A small network was shown many inputs. Here are its activations along a few directions, one row for each input.
Each table varies a few parts of the input and shows all the possible inputs, shuffled.
A made-up example of a description, with smaller parts first: values(2) and (point or ring(11) or (ring(5) and line(6))).
Shared parts are said once, and a part with two or three values counts as separate values.
In the rows, zero is written as 128.

Other details of the inputs vary at random and push rows far along three fixed directions, the same in every table; ignore that.

A family of inputs:
row 1: [134 143 129 101 112  62 163 139 155 143 133]
row 2: [113  95 156 120 120 106  76 108 168 134 189]
row 3: [134 124 158 131  99  56 225 128 163 131  88]
row 4: [145 171 108 182 158 148 151 151 111 120  58]
row 5: [117 143 150 120 113 105  73 107 135 151 203]
row 6: [128  74 102  88 137 171  73 113 140 129 202]
row 7: [113 160 129 173 163 203  52 146 106 121 103]
row 8: [143 135  85  82 116 121 166 123 110 142 155]
row 9: [126 146 145  93 121  85 118 121 150 148 159]
row 10: [129 155 198 185 132 113 169 119 149 128  54]
row 11: [109 143 123 110 102  51 152 136 142 140 130]
row 12: [112 103 158 116 125 108  80  95 159 137 184]
row 13: [131 127 148 150 185 212  68 120 135 114  95]
row 14: [144  85  43 140 158 216 118 120  87 111 143]
row 15: [112 106 163 133 113 110  93  92 147 139 189]
row 16: [159 173 212 157 134 105  91 172  95  83  74]
row 17: [137 149 136 103  89  43 207 138 152 147 127]
row 18: [184  79  57 107 129 145 196 153  36  65  91]
row 19: [127 120  59  98 154 244  65 142  83 125 159]
row 20: [115  84  73 105 118 115 155 119 120 123 142]
row 21: [149 173 119 173 150 164 157 153 111 125  57]
row 22: [134  82  95 114 113 161 128 111 118 132 184]
row 23: [113 142 129  94 103  59 162 142 146 142 125]
row 24: [104 179 204 176 135 157  63 145 141 136  96]
row 25: [134 118  73  97 130 127 101 129 123 136 182]
row 26: [147 140 126 156 153 151 204 129 122 114  34]
row 27: [145 138  78  99  99  93 202 120 100 147 145]
row 28: [137  92  37 128 128 180 209 133  75 114  88]
row 29: [102 142 190 196 138 132 114 130 146 117  68]
row 30: [102  99 153 102 107  90 127 120 160 133 149]
row 31: [101 136 216 165 140 166  73 131 163 122  94]
row 32: [117 140 145 103 123  99  66 110 148 148 195]
Description of these inputs: values(2) and (point or (values(3) and ring(5))).
Change only the ring(5) part in row 17. List by row number the other rows that result. -> row 1, row 4, row 21, row 25

A family of inputs:
row 33: [143 105  49  93 122 136 196 126 104 132 123]
row 34: [126 110 145 129 117 114 110 119 124 120 151]
row 35: [119 140 178 146 142 134 100 134 152 119 100]
row 36: [121 103 103 120 128 155 100 121 107 119 159]
row 37: [134 177 142 123  96  25 206 150 135 141  86]
row 38: [150 112  96 108 120 113 195 127 113 120 109]
row 39: [112 119 141 128 110 102 115 118 138 135 150]
row 40: [123 141 132 162 149 175  94 124 130 130 121]
row 41: [127 130 178 154 143 127  97 135 143 114 102]
row 42: [133 106  85 107 113  85 199 135 116 120 114]
row 43: [115 112 121 108 116  93 123 118 150 141 169]
row 44: [119 145 184 156 135 142 109 128 142 128 107]
row 45: [121 127 132 148 155 168  85 136 131 121 108]
row 46: [123 114 102 106 136 144 109 118 138 135 159]
row 47: [150 168  94 141 156 163 142 162  85 110  67]
row 48: [133 102  93  97 129 165 122 122 113 127 159]
row 49: [134 159 186 116  99  55 118 138 139 134 149]
row 50: [114 122 126 130 122 116 110 113 138 138 155]
row 51: [124 105  93 118 119 160 109 119 112 134 174]
row 52: [152 129  99 161 147 165 170 139  94 105  68]
row 53: [124 132 135 139 155 173  89 133 136 122 108]
row 54: [131 152 140 162 141 139 167 135 129 129  60]
row 55: [138  97 107 102 135 157 103 123 117 116 160]
row 56: [120 120 128 101 112 105 131 110 152 149 170]
row 57: [123 120 107 117 130 153 117 112 128 144 164]
row 58: [124 146 164 172 134 138 130 136 131 118  85]
row 59: [130 117 159 121 112 115 127 117 134 132 154]
row 60: [121 172 164 120 112  68 110 134 151 149 150]
Changing only one part turns row 47 into row 37. The same change can be made to row 44. Which row results? -> row 54
What do these inputs look like to the network? -> line(4) and (point or ring(6))
List by row number the other rows that have the line(4) part in common with row 55. -> row 34, row 38, row 41, row 49, row 52, row 59
Change only the ring(6) part in row 35. List by row number the other rows that result. -> row 36, row 42, row 44, row 48, row 58

A family of inputs:
row 61: [119  90 114 102 111 136 102 130 115 121 173]
row 62: [125 166 164 142 103  36 172 122 156 148 122]
row 63: [138 138 123 177 141 134 157 138  99 103  60]
row 64: [114 128 197 159 126 114  65 128 149 117 141]
row 65: [136 154  88 131 128 133 195 145 113 133  77]
row 66: [148 121  96 146 154 144 153 146 101  96  67]
row 67: [ 96 148 162 143 124 135  69 130 145 143 149]
row 68: [135 132 189 146 124  98 100 125 146 121 134]
row 69: [134 122  73 106 124 146 104 110 103 144 196]
row 70: [104  93 175 144 144 155  89  96 190 134 137]
row 71: [149 119  89 127 150 118 180 147 103  96  61]
row 72: [129 108 131  98  81  78 181 127 126 131 155]
row 73: [101 137 158 117 126 124  64 133 156 141 157]
row 74: [136 145 124 124 148 179  79 128 126 141 153]
row 75: [102  71 129 131 133 176  94  87 164 140 181]
row 76: [142 122  91 159 145 151 156 139  88 100  80]
row 77: [129 118 151 131 100  46 169 131 140 121 119]
row 78: [120 145 105 132 177 198  79 151 119 117  84]
row 79: [150  76  66  70 146 182  72 118  91 111 205]
row 80: [142 145 104 127 135 109 146 130 128 136 125]
row 81: [136 136 197 129 122 109 105 127 149 124 133]
row 82: [132  97  40  47 130 178 107 127 101 138 201]
row 83: [138 135 173 147 138 165  86 128 126 119 133]
row 84: [130 121  97 150 137 159 160 145  90 105  77]
row 85: [154 129 123 148 166 216  93 138  97 107 104]
row 86: [ 98  73 130 141 127 177  95  80 152 148 183]
row 87: [126 132 122 161 130 144 157 142  98 109  69]
row 88: [131 143 142  85 117  82 135 124 152 147 158]
row 89: [110 145 148 117 100 120 106 119 137 156 171]
row 90: [137 118  95 119 141 126 183 152 104 100  58]
row 91: [143 145 104 104 134  77 173 133 135 132 109]
row 92: [101 160 173 138  93  34 172 137 168 147 104]
row 93: [117 177 202 157 126 126  78 119 154 152 139]
row 94: [126 138 136 109 124 149  75 117 137 150 195]
row 95: [133  90  22  70 134 159  98 123  98 132 206]
row 96: [138 114 135 108  91 101 148 111 113 135 177]
row 97: [145  92  82  92 116 169 117 114  86 126 201]
row 98: [115 158 175 117 107  77 139 135 166 148 122]
row 99: [120 172 191 147 119 104 109 122 156 151 136]
row 100: [160 135 116 144 144 110 186 141 111 103  61]
row 101: [154 141 126 167 150 139 161 139 107 102  65]
row 102: [112 158 122 167 156 195  81 140 112 128  92]
row 103: [131 155  97 159 151 132 149 144 119 122  74]
row 104: [139 134 141 132 157 178 120 149 115 104  69]
row 105: [130  98 122  96 108 147 110 127 115 127 177]
row 106: [145 144 149 182 162 189  87 129 101 106  91]
row 107: [116  92 132 141 115  86 213 101 175 139  98]
row 108: [123 121  94  87 125  86 128 129 136 134 157]
row 109: [125 144 211 167 129 117  74 121 145 121 136]
row 110: [112 145 218 157 109 130  82 125 143 131 132]
row 111: [138 129  99  95 121  92 136 122 134 141 166]
row 112: [153 154  86 124 156 162 158 141 111 128  86]
row 113: [123 158 110 148 134 106 185 153 129 129  52]
row 114: [125  95 109 144 189 225 103 111 150 111  82]
row 115: [133 123 127 124  98 102 192 134 111 124 113]
row 116: [137 154  94 135 144 161 163 148 113 131  75]
row 117: [107 158 167 157 119  91  96 122 149 143 135]
row 118: [108 156 187 155 136 107  59 131 167 139 135]
row 119: [102 161 188 164 131 108  63 126 160 140 139]
row 120: [124 123  75  86  90 101 182 124 114 152 170]
row 121: [126  75  61  83 101 134 144 127  93 120 185]
row 122: [131 106 133  85  86  74 176 130 132 129 151]
row 123: [101  84 143 132  89  62 208  86 176 153 146]
row 124: [136 134  96 104 104  64 175 120 132 145 161]
row 125: [126 125 138 151 162 193  81 149 113 100  83]
row 126: [151  96  93  64 107  94 175 123 111 124 165]
Changing only one part turns row 95 into row 118. The same change can be made to row 112. Which row results? -> row 74
What do these inputs look like to the network? -> line(6) and (point or (values(2) and ring(5)))
List by row number the other rows that have the line(6) part in common with row 84. -> row 62, row 67, row 76, row 97, row 99, row 109, row 115, row 119, row 120, row 123
A walk changes only the ring(5) part. It starts at row 100 and steps to row 81. List the rest of the walk in order. -> row 122, row 125, row 66
List by row number the other rows that have the line(6) part in common with row 64. -> row 65, row 72, row 75, row 83, row 92, row 94, row 101, row 103, row 121, row 124
Change only the ring(5) part in row 93. List by row number the other rows that result. -> row 69, row 89, row 102, row 117
Change only the values(2) part in row 85. List by row number the other rows that result. -> row 74

A family of inputs:
row 127: [151  71  78 113 114 152 131 117  77 108 175]
row 128: [155 130  75  89 140 155 154 159  87 111 110]
row 129: [119 153 172 148 161 180 100 126 148 131  81]
row 130: [154 148  85  84 125  98 182 160 106 122  91]
row 131: [108 142 180 149 113  42 172 107 178 145 103]
row 132: [128  63  83 118 124 184 105  90 115 134 201]
row 133: [116 236 221 160  74  56  74 138 126 172 182]
row 134: [120 127 168 116  93  73 200 117 165 144 121]
row 135: [131 132  77 144 163 155 156 129 129 130  90]
row 136: [ 96 133 145 160 128 101 153 117 155 135  85]
row 137: [140 117  92 106 131 113 122 138 108 117 153]
row 138: [122  87  91 127 132 189  73 131  87 103 171]
row 139: [152 100 135 135 141 199  75 125  92 103 151]
row 140: [117 137 132 150 147 148  82 152 117 109 106]
row 141: [ 97  93 123 126  93  89 161 105 153 142 163]
row 142: [162 150  90 126 152 129 179 159  97 104  64]
row 143: [106  77  27  79 111 129 149 113 121 147 198]
row 144: [129  97 128 138  77  50 214 128 111 114 110]
row 145: [145 132 154 135 143 180 106 148 103 102 103]
row 146: [114 110 117 133 144 174  53 132  98 107 148]
row 147: [133 135  62 119 140  97 191 127 140 142  95]
row 148: [118 129 126  83 117  93 107 112 173 160 188]
row 149: [148 147 121 161 154 118 164 144  99  98  47]
row 150: [126 123 151 151 159 206  76 114 143 126 135]
row 151: [146  69  53  81 104 124 144 118  82 113 207]
row 152: [137 142 117 117 137 100 101 142 127 122 130]
row 153: [ 98 147 190 128 108  60  61 140 166 135 151]
row 154: [116 120 209 136  93  96 150 107 171 146 132]
row 155: [131 144  95  87 118  86 197 134 151 152 106]
row 156: [113 219 138 175 131 188  58 124 114 181 167]
row 157: [ 90 115 113 102 109  89 100 114 170 160 183]
row 158: [119 134 163 186 161 174 102 117 150 123  92]
row 159: [134 162 123 139 155 146 185 147 142 132  43]
row 160: [108 101 139 177 135 181 110 111 134 126 111]
row 161: [124 142 217 119 112  73  78 123 153 125 158]
row 162: [146 169 168 150 150 128 157 157 112 103  29]
row 163: [156 112 106 110 116 113 175 135  98 106 129]
row 164: [160 153  84 113 158 141 136 157 103 111  84]
row 165: [116 119 135  89 115  99 116 110 169 155 193]
row 166: [124  88 153 114  98 119 127  92 152 145 191]
row 167: [131 145 134 147 159 152 143 120 140 128  80]
row 168: [138 126 202 154 140 196  56 136 115 106 118]
What do these inputs look like to the network? -> values(2) and (point or (line(4) and line(5)))
Change only the values(2) part in row 142. List by row number the other rows that result. -> row 165
Change only the line(4) part in row 129. List by row number the other rows that result. -> row 131, row 136, row 167
Change only the line(5) part in row 151. List by row number the other rows that result. -> row 127, row 137, row 149, row 152
